A small network was shown many inputs. Here are its activations along a few directions, one row for each input.
Each table varies a few parts of the input and shows all the possible inputs, shuffled.
A made-up example of a description, with smaller parts first: line(4) and (point or ring(9) or (values(3) and ring(8))).
Shared parts are said once, and a part with two or three values counts as separate values.
In the rows, 128 means zero.

Other details of the inputs shift rows strongly along two fixed directions, in all tables alike. That doesn't count.
These rows show it; all are for the same input, with only those details redrawn:
[119 104  74 145 152 142 109 187 159 116 164 112 115 134 137 109]
[126 134 141 150 147 110 149 126 100 118  80 192 156 141 129 132]
[152 117 129 207 113 138 190 156 115  90 134 128 124 185 135  40]
[ 94 121  86  89 184 114  69 157 144 143 111 175 147  90 131 198]
[152 117 129 207 114 138 190 156 115  90 134 128 124 185 135  40]
[126 134 141 150 147 110 148 126 100 118  80 192 156 141 129 132]

Table:
R1: [144 161 160 120 116 117 149  97  87 146 105 155 147 140 130 154]
R2: [139  99  94 117 118 136 105 145 142 138 168  75  91 115 138 124]
R3: [144 162 171 108 126 132 148  90 106 136 101 160 147 136 125 144]
R4: [126 134 141 150 147 110 148 126 100 118  80 192 156 141 129 132]
R5: [108 101 110 118 108 142 101 141 162 129 164  70 100 105 124 108]
R6: [131 124 167 128 109 101 142  89 102 127  76 140 141 126 118 146]
R7: [104 135 112 120 118 153 107 146 164 132 187  73 115 121 128 117]
R8: [128 119 102 122 124 165  99 142 150 139 170  72 113 109 135 111]
R9: [123 107  67 143 142 138 117 188 151 123 178 118  99 135 135 103]
R10: [106 140 147 144 141 120 147 118 104 123  85 199 155 126 128 117]
R11: [123 133 100  65 155 121  67 121 124 169 124 135 132  79 129 211]
R12: [143 157 166 128 122 124 145  97  97 139  94 145 159 142 133 156]
R13: [131 164 176 109 124 118 150  87 113 128 105 158 143 138 114 144]
R14: [100 150 110  63 149 108  74 124 137 163 141 137 134  93 121 218]
R15: [146 114  95 126 131 155 100 149 147 137 162  66 114 122 137 130]
R16: [127 129 173 124 114 122 135  79  98 136  82 149 141 111 131 132]
R17: [129 159 170 129 120 111 147  93 104 131  98 144 155 143 122 156]
R18: [154 124 132 189 115 148 194 150 125  84 141 143 111 181 129  27]
R19: [102 120 113 118 111 137 105 140 171 129 177  75 110 106 124 117]
R20: [154 131 151 177  73 116 191 118 116 108 153  92 107 171 122  65]
R21: [144 123 165 130 120 113 138  86  95 132  76 140 141 125 133 147]
R22: [128  99  95 117 107 126 109 150 150 132 171  71  88 118 124 120]
R23: [119 132 108 120 119 167 106 149 157 139 184  73 119 122 139 115]
R24: [133 129 173 107 114 109 145  83 112 124  84 154 129 120 110 135]
R25: [154 148 165 112 130 132 143  84 100 134  90 156 141 125 121 137]
R26: [139 100 107 105 129 151 104 137 161 127 164  81  92 112 132 114]
R27: [ 96 130 116  72 147 100  70 119 155 151 121 125 141  81 120 216]
R28: [153 133 164 163  85 130 189 110 135  98 148  98 108 165 116  57]
- What do these inputs look like to the network? => values(4) and (point or ring(6))
- Changing only the values(4) part turns R10 into R18. The same change can be made to R7. Which row results? => R13
- Which other rows does R22 become when the ring(6) part takes its other values? List them by row number. => R1, R2, R11, R14, R20
- List by row number the other rows that have the values(4) part in common with R4. => R6, R12, R15, R17, R21, R27
